[-7.47  6.84 -8.35  7.99  7.07] : W
[-7.37  6.60 -8.35  7.99  7.07] : P
[ 6.90 -8.27 -8.27  6.91  6.91] : T
then: [-8.27 -8.27  6.91] | [6.91]
all T: [6.91] | 3 4

[ 7.66  5.29  0.87 -5.01 -1.46 -2.35  6.30  0.66 -2.44  5.90  6.09 -4.93
 -4.07  5.49]  F
[-7.16  1.20 -6.30  0.60 -1.40 -5.61  1.49  2.63  2.27 -9.00  0.32  3.25
  0.05 -2.34]  C
[ 1.15 -3.15 -0.44  1.15 -2.43 -2.43 -4.18 -0.33 -2.43  6.70  1.15  1.15
  8.42  1.15]  M
[ 1.07 -0.21 -3.03  5.95  6.42 -2.62  4.61 -4.52  0.75  7.80  0.77  4.92
 -4.01 -1.48]  S
all M: [-2.43] | 4 5 8
then: [ 0.60 -1.40 -5.61  1.49] | [2.63]

[ 4.63 -0.13  4.45 -7.32 -3.28  0.85  1.31 -0.20  1.13] = Nage
[ 0.00  0.66 -0.21  0.77  0.41  0.15  0.40  0.01 -0.02] = Rono
[ 1.01  5.28 -3.61  6.93  4.32  0.46  1.21  1.33 -1.58] = vib
[ 0.02 -3.62  6.93  4.32  0.04 -1.21 -4.28 -0.94 -0.01] = ruz
[-1.42 -0.56 -1.57  3.62  0.80  0.11 -2.03  0.45 -0.65] = tinez
[-1.48 -5.58 -1.08  3.26 -0.29 -0.52 -5.62 -0.52 -0.62] = Bes
then: [-0.56 -1.57  3.62  0.80  0.11 -2.03  0.45] | [-0.65]
then: [ 5.28 -3.61  6.93  4.32] | [0.46]
all Rono: [0.01] | 7

[ 0.89 -2.07 -2.07 -1.75]  duti
[0.98 0.96 0.96 0.96]  verel
[-1.21  3.23  1.32 -0.33]  tofo
[-4.55 -1.95  4.25 -2.06]  Nodem
[4.66 3.20 0.21 0.55]  daber
[-7.85 -3.46  1.50  1.77]  furat
[-4.55 -1.95 -1.99  3.13]  zudes
[-4.02  1.64  3.63 -1.24]  Pitud
[3.41 0.95 3.57 0.37]  rukar
[ 1.64 -4.02  4.11  0.23]  divu
[-1.54  0.58  4.37 -0.29]  nug
then: [-4.02  1.64] | [3.63]
all zudes: [-4.55] | 0
all duti: [-2.07] | 1 2
all verel: [0.96] | 1 2 3
which: [-4.55 -1.95  4.25 -2.06] | Nodem

[-0.79  1.47 -1.06  1.15 -4.17  2.73 -6.16 -0.93  0.70 -1.81 -0.52  1.80
 -2.56 -1.64  7.24  3.43  3.25 -0.61  2.14  0.63  1.47 -2.26  0.79 -0.11
 -2.40 -0.47 -0.71  0.94 -0.52 -1.28  5.17  2.89 -0.48 -2.29  0.84] -> B
[ 1.47  1.28 -1.41 -2.20 -2.16 -1.71 -1.12  0.41 -0.93 -3.76 -0.93  1.93
  1.07 -1.25  4.64  5.09  0.89 -1.84 -6.38 -0.93  4.46  1.87  3.78 -0.58
  1.09  1.45 -0.26  0.84  2.32 -2.37  4.13  2.60 -1.34 -0.49  1.62] -> R
[ 4.46 -5.10  1.91  1.57  4.31  0.11  4.43  0.27  0.56  4.46 -1.83  0.54
  4.46  2.02  4.45 -6.55  4.46  2.04  5.45  1.68 -1.44 -0.78 -4.22  0.52
  0.25 -1.26  1.36 -1.44 -1.83  3.15 -6.69 -4.32  1.32  1.74 -2.11] -> N
all N: [4.46] | 0 9 12 16
all R: [-0.93] | 8 10 19
then: [-0.79  1.47] | [-1.06]
all R: [2.32] | 28
then: [-1.44 -0.78 -4.22  0.52  0.25 -1.26] | [1.36]
all N: [-0.78] | 21

[ 6.04  5.86  9.05  2.38  6.28  6.70  1.21  6.44 -7.90 -5.99 -4.87] : nunef
[ 5.77 -7.79  4.91 -4.51 -5.53  4.98  6.08  6.24 -7.61 -1.11  8.28] : Vuge
[ 5.77 -7.79  4.91  3.29 -5.53  4.98  6.08  6.24 -7.61  5.53  8.28] : venel
[-8.03 -5.20  8.03 -6.93 -5.54 -7.61 -3.23  1.11  6.15 -4.38 -1.87] : Suge
[ 5.77 -1.01 -5.24 -8.78 -4.51  4.98  6.08  6.24 -7.61 -1.11  8.28] : mev
[ 5.44 -1.01 -8.78 -4.51 -5.24  5.92 -4.62  5.38 -5.71  8.13 -4.96] : ret
then: [-1.01 -8.78 -4.51 -5.24] | [5.92]
all Suge: [8.03] | 2

[-8.44  8.16 -8.44 -8.44 -8.44] : sep
[ 8.16 -7.03 -8.44 -6.92 -4.89] : Fus
[-7.18 -1.68 -2.10 -1.69 -1.68] : kisi
[-6.65  8.16 -7.00 -8.43 -4.89] : fezu
all kisi: [-1.68] | 1 4
then: [ 8.16 -8.44 -8.44] | [-8.44]
which: [-8.44  8.16 -8.44 -8.44 -8.44] | sep
all sep: [-8.44] | 0 2 3 4

[ 1.33  1.75 -5.37 -1.86  0.76  2.50  1.01 -0.50  0.95] : dav
[ 5.42  1.75 -5.37 -1.86  0.89  4.08  1.01 -0.50  0.95] : vula
[ 3.24  0.14  0.14 -2.57 -1.08  2.08 -6.51  6.44  0.75] : Siko
[ 5.41  5.41  5.41  1.10 -3.07  1.10  1.04  1.10  5.41] : Ziga
[ 1.87 -7.40 -4.80  2.88  3.64  2.96  2.24  3.35 -6.75] : Zuvol
[-4.79  2.88 -0.09  1.52  1.36 -1.71 -1.96 -3.08  1.04] : disi
all Ziga: [5.41] | 0 1 2 8
then: [-4.80  2.88] | [3.64]
all dav: [1.33] | 0
all Siko: [0.75] | 8
all dav: [1.01] | 6
then: [ 0.14 -2.57 -1.08  2.08] | [-6.51]

[ 2.01 -2.12  3.28  0.87 -3.54  4.43 -1.98  0.51 -0.75  0.26 -1.53 -0.74
  1.30  4.41  4.46 -0.99  0.50  2.53 -2.08  2.89  0.80  2.11  5.10 -1.32
  0.44  3.33  3.26  5.28  0.55  5.76 -5.99] -> Dibo
[ 0.81 -1.51 -2.26  2.34  0.08  3.27  0.41  5.07  1.34  1.51  2.37  4.14
 -1.23 -0.35  2.07 -1.09 -1.84  2.04  4.31 -1.29 -1.00 -1.11  0.90  4.26
 -0.34  2.25  0.33 -1.75 -4.25  2.58  2.46] -> suged
[ 0.81 -1.51 -0.29  2.34  0.08  3.27  0.41  5.07 -0.28  1.51  2.37  4.14
 -1.23 -0.35  2.07 -1.09 -1.84  2.04  4.31 -1.29 -1.00 -1.11  0.90  4.26
 -0.34  2.25  0.33 -1.75 -0.09  2.58  2.46] -> Nivo
[ 2.08 -0.17  2.06 -5.03  0.93  1.79  0.09 -7.06  1.28 -8.11 -6.20 -5.61
  0.61  1.26 -6.05 -0.55  0.31 -5.15 -5.22  2.93  1.57 -0.46 -5.95 -5.30
 -1.36 -3.48 -1.08 -6.43 -6.49 -0.70  1.24] -> mopi
then: [ 0.61  1.26 -6.05 -0.55  0.31 -5.15 -5.22] | [2.93]
then: [3.27 0.41 5.07 1.34] | [1.51]
then: [-3.54  4.43 -1.98  0.51 -0.75  0.26] | [-1.53]

